A small network was shown many inputs. Here are its activations along a few directions, one row for each input.
In each table, some parts of the input vary, and every possible input appears once, in random order.
Descriptions start from the smaller parts, as in this example, which fits no table here: one of 4 places along a line, together with either a single point or (one of 2 separate values, together with one of 5 places around a ring) or one of 11 places around a ring.
Shared parts are said once, and a part with two or three values counts as separate values.
In the rows, zero is written as 128.

Other details of the inputs vary at random and push rows far along two fixed directions, the same in every table; ignore that.

A family of inputs:
R1: [ 81 137 198  70 132 144 100  72 157 149 220 127 137]
R2: [105 123 194  64 185 140  98 102 158 159 224 117 116]
R3: [131 154  94 178  98 135 130 163  75  89  47 127 147]
R4: [201  68  91 126  70 131 207  63 125 161 132 122  61]
R5: [ 82 105 184  83 124 158  67  61 171 158 198 148 111]
R6: [159 167  88 171 143 131 128 178  96 103  40 122 146]
R7: [ 49 189 176 194 166 119  78 152 145 157 124 207 200]
R8: [106 118 193  58 187 104 112 109 140 187 209 155 124]
R9: [ 47 197 156 172 176 133  76 156 127 136 160 172 219]
R10: [185 108 118  50  99 112 174 113 106 140 126  69  81]
R11: [149  92 115  53  56 132 178  96  87 117 110  91  76]
R12: [154  72 108  94  64 112 146 106 108  93 155  77  58]
R13: [178  82 114  60  94 152 169 128 132 115 121  81  73]
R14: [158 167  99 190 132 143 140 187 131  97  55 107 128]
R15: [ 39 162 140 195 179 142  50 140 173 108 144 171 204]
R16: [141 158  72 165 148 132 146 197 100 100  50 118 159]
R17: [ 76 121 188  91 112 150  76  70 184 173 205 142 100]
R18: [171 125  42 227 137 108 186 132 111  97  89 143 163]
R19: [151  96 125  70  68 107 173 103  70 115 136  74  69]
R20: [153  81 133  83  62 124 160 106  92 104 151  59  69]
R21: [176  94 123  53 116 116 175 124  86 135 135  68  64]
R22: [115 130 198  65 167 168  85  81 171 177 191 131 116]
R23: [192  85 121  50  93  88 179 119 109 150 119  92  83]
R24: [ 65 171 131 181 221 143  50 164 193 120 141 170 200]
R25: [136 144  96 181  98  83 151 176  85  90  66 135 170]
R26: [163  78 105  82  47 114 147  94 124 104 151  73  73]
R27: [183  73  97  73  99 109 148 119 126 115 152  63  47]
R28: [160 108  39 224 139 124 183 133 117  93  69 155 165]
R29: [105 123 179  94 154 151  75  99 200 187 197 133 106]
R30: [150 174  88 187 131 129 147 194 107 119  42 117 133]
R31: [110 114 164  70 164 135  79  98 192 168 224 125 125]
R32: [125 174  96 189  86 127 146 171  91 101  53 127 132]
R33: [ 89 153 129 233 215 153  96 103 160 153 144 223 212]
R34: [117 120 193  51 165 134  96  91 155 199 178 174 127]
R35: [128 173 104 212  91 137 136 173 114  79  61 121 136]
R36: [ 57 194 171 195 179 164  56 140 147 112 134 185 202]
R37: [ 65 104 196  59 136 128 106  83 146 180 188 172 149]
R38: [197  74 105  73  84 141 134 106 140 124 121  88  50]
R39: [152  77 130  77  66  82 178 109  74 125 126  98  76]
R40: [ 64 122 191  63 137 163 101  74 163 145 197 138 136]
R41: [164 166  82 177 139 125 140 194 120  74  82 101 154]
R42: [165 117  46 236 150 107 185 146  92  90 102 144 148]
R43: [139 144  94 187  96 109 139 169  81  87  36 161 154]
R44: [ 69 175 155 164 225 120  84 173 162 146 118 199 220]
R45: [156 151  96 186 127 103 147 195 113 130  37 136 138]
Description of these inputs: one of 5 places along a line, together with either a single point or (one of 2 separate values, together with one of 4 places along a line).
Changing only the place on the line of 5 turns R22 into R14. The same change can be made to R33. Which row results? -> R4
Change only the choice among 2 separate values in R29. List by row number the other rows that result. -> R17
Which other rows agree with R18 in the place on the line of 5? List them by row number. -> R1, R9, R10, R23, R25, R26, R31, R41
Start at R5 and move only the place on the line of 4, one step at a time. The first step leads to R36. Which rows follow, in order? -> R3, R43
Change only the choice among 2 separate values in R13. List by row number the other rows that result. -> R40
Which other rows agree with R27 in the place on the line of 5? List them by row number. -> R2, R8, R12, R19, R20, R21, R39, R42

A family of inputs:
R46: [138  96 114 104  71 106 146 118  94 103 116 104 106]
R47: [119 182  83 234 161 114 144 177 111 103  63 162 197]
R48: [112 133 172 111 156 150 109  80 161 181 181 165 143]
R49: [ 99 143 187  70 162 161  88 116 156 168 170 149 137]
R50: [148 104 110 128  88 135 158 114 108 101 133  98  93]
R51: [114 181  92 197 173 130 106 202 121  66  70 123 182]
R52: [ 59 198 142 223 230 131  75 150 146 136 160 201 243]
R53: [143 109 123 117  82 128 174 116  95 130 111 112 101]
R54: [172  90 100 112 113 105 178 118 114 139 102 127 100]
R55: [169 102 100 127 104 125 168 109 125 111 138 106 104]
R56: [134 103 119 100  66 109 156 123 101 120  98 116 103]
R57: [174 100 100 131  95 136 161 100 131 128 120  99  97]
R58: [ 89 140 187  64 166 144 102 118 146 172 174 144 145]
R59: [115 189  92 207 167 140  99 203 132  77  54 127 180]
R60: [175  84  87 126 113 126 154 117 139 132 113 117  91]
R61: [ 84 135 171 113 141 160  96  84 162 159 193 148 123]
R62: [169 124 129 102  93 121 140 143 116 129  96  96  86]
R63: [ 83 130 178 102 150 139 108  83 129 158 200 147 138]
R64: [156 118 108  87 111 123 146 145  96 110 112  90 110]
R65: [ 78 131 186  91 125 144  80  94 156 162 174 171 138]
R66: [ 88 134 186 105 137 158 101  81 148 174 180 158 129]
R67: [160 119 117 102 104 111 142 145 120 105 123  80  84]
R68: [162 120 121  99 103 102 149 149 100 116 120  86  94]
R69: [ 95 146 178  90 158 141  77 117 171 168 184 129 120]
R70: [ 70 124 177  98 130 146  74  88 170 154 183 150 136]
R71: [140 161  82 233 174 117 124 179 130 103  49 175 178]
R72: [173  77  87 122 118 115 164 119 128 119 125 110  96]
R73: [113 194 106 209 159 104 115 216 108  99  57 140 178]
R74: [139  93 113 114  71 117 139 122 116  91 120  98 103]
R75: [174  82  94 117 120 101 169 116 109 126 119 114 105]
Changing only one part turns R71 into R72. The same change can be made to R65. Which row results? -> R74
What is each input in this table made of? -> one of 5 places around a ring, together with either one of 2 separate values or one of 4 places along a line
Which other rows agree with R64 in the place on the ring of 5? List them by row number. -> R46, R52, R63, R68, R75

A family of inputs:
R76: [147  70 124  83  44 108 180  71  86 135 133 120  96]
R77: [124 156 112 140 121 136 120 179 122  75  79 100 142]
R78: [120 161 119 126 118 119 128 182  95 103  63 121 157]
R79: [ 71  98 172 103 123 137  88  50 156 150 216 159 132]
R80: [128 140  92 191 116 134 140 144 140 101  91 141 134]
R81: [186  72 116  59 114  96 191 111 104 165 138 102  92]
R82: [167 128  81 178 144 125 123 151 140 105  80 141 133]
R83: [ 58 211 178 165 188 140  52 167 154 133 159 145 188]
R84: [127 155 109 154 118 110  97 184 123  83  86 105 124]
R85: [153  67 118  96  46 126 170  70 111 105 156 108  76]
R86: [124 145 103 136 123 133  99 176 120  77  79 106 136]
R87: [ 78 145 211  50 139 115  89 117 140 184 182 137 134]
R88: [190  68 104  71 122 114 184 107 134 134 154  84  77]
R89: [160  64 105  88  65 134 149  86 136 141 137 103  61]
R90: [124 126 175  94 173 159 105  72 177 192 199 145 128]
R91: [197  71 118  81  95 133 168  93 145 141 132  98  67]
R92: [116 124 160  84 200 139 117  86 162 184 224 136 136]
R93: [ 51 179 160 181 185 133  87 136 156 167 137 213 210]
R94: [126 162 122 156 118 115 115 183 126  84  89 100 129]
R95: [ 78 135 204  46 150 157  89 106 137 167 184 132 124]
R96: [116 128 106 192  99 119 151 124  84  90  98 145 143]
R97: [ 90 125 175 104 141 163 104  68 171 187 207 147 128]
R98: [159 105 148  53  68 116 150 124  95 135 125  73  52]
R99: [128 138 100 185 117 130 150 142 110 118  77 142 129]
R100: [ 84 157 131 174 243 122  77 149 174 141 172 177 195]
R101: [130 164 111 144 120 147 116 175 109  87  88  98 143]
R102: [157 133  88 169 171 110 162 166 104 117  99 131 141]
R103: [164 139 102 176 149 128 150 147 117 123  73 142 133]
R104: [124 140  93 199  95 130 140 123  98  83 113 135 152]
R105: [164 137 102 162 136 110 151 152 113 133  68 152 148]
What is each input in this table made of? -> one of 5 places along a line, together with either one of 2 separate values or one of 4 places along a line
Start at R86 and move only the place on the line of 5, one step at a time. The first step leads to R77. Which rows follow, in order? -> R101, R95, R78
Change only the place on the line of 4 in R89. List by row number the other rows that result. -> R79, R82, R100
Change only the place on the line of 5 in R105. List by row number the other rows that result. -> R82, R90, R91, R103
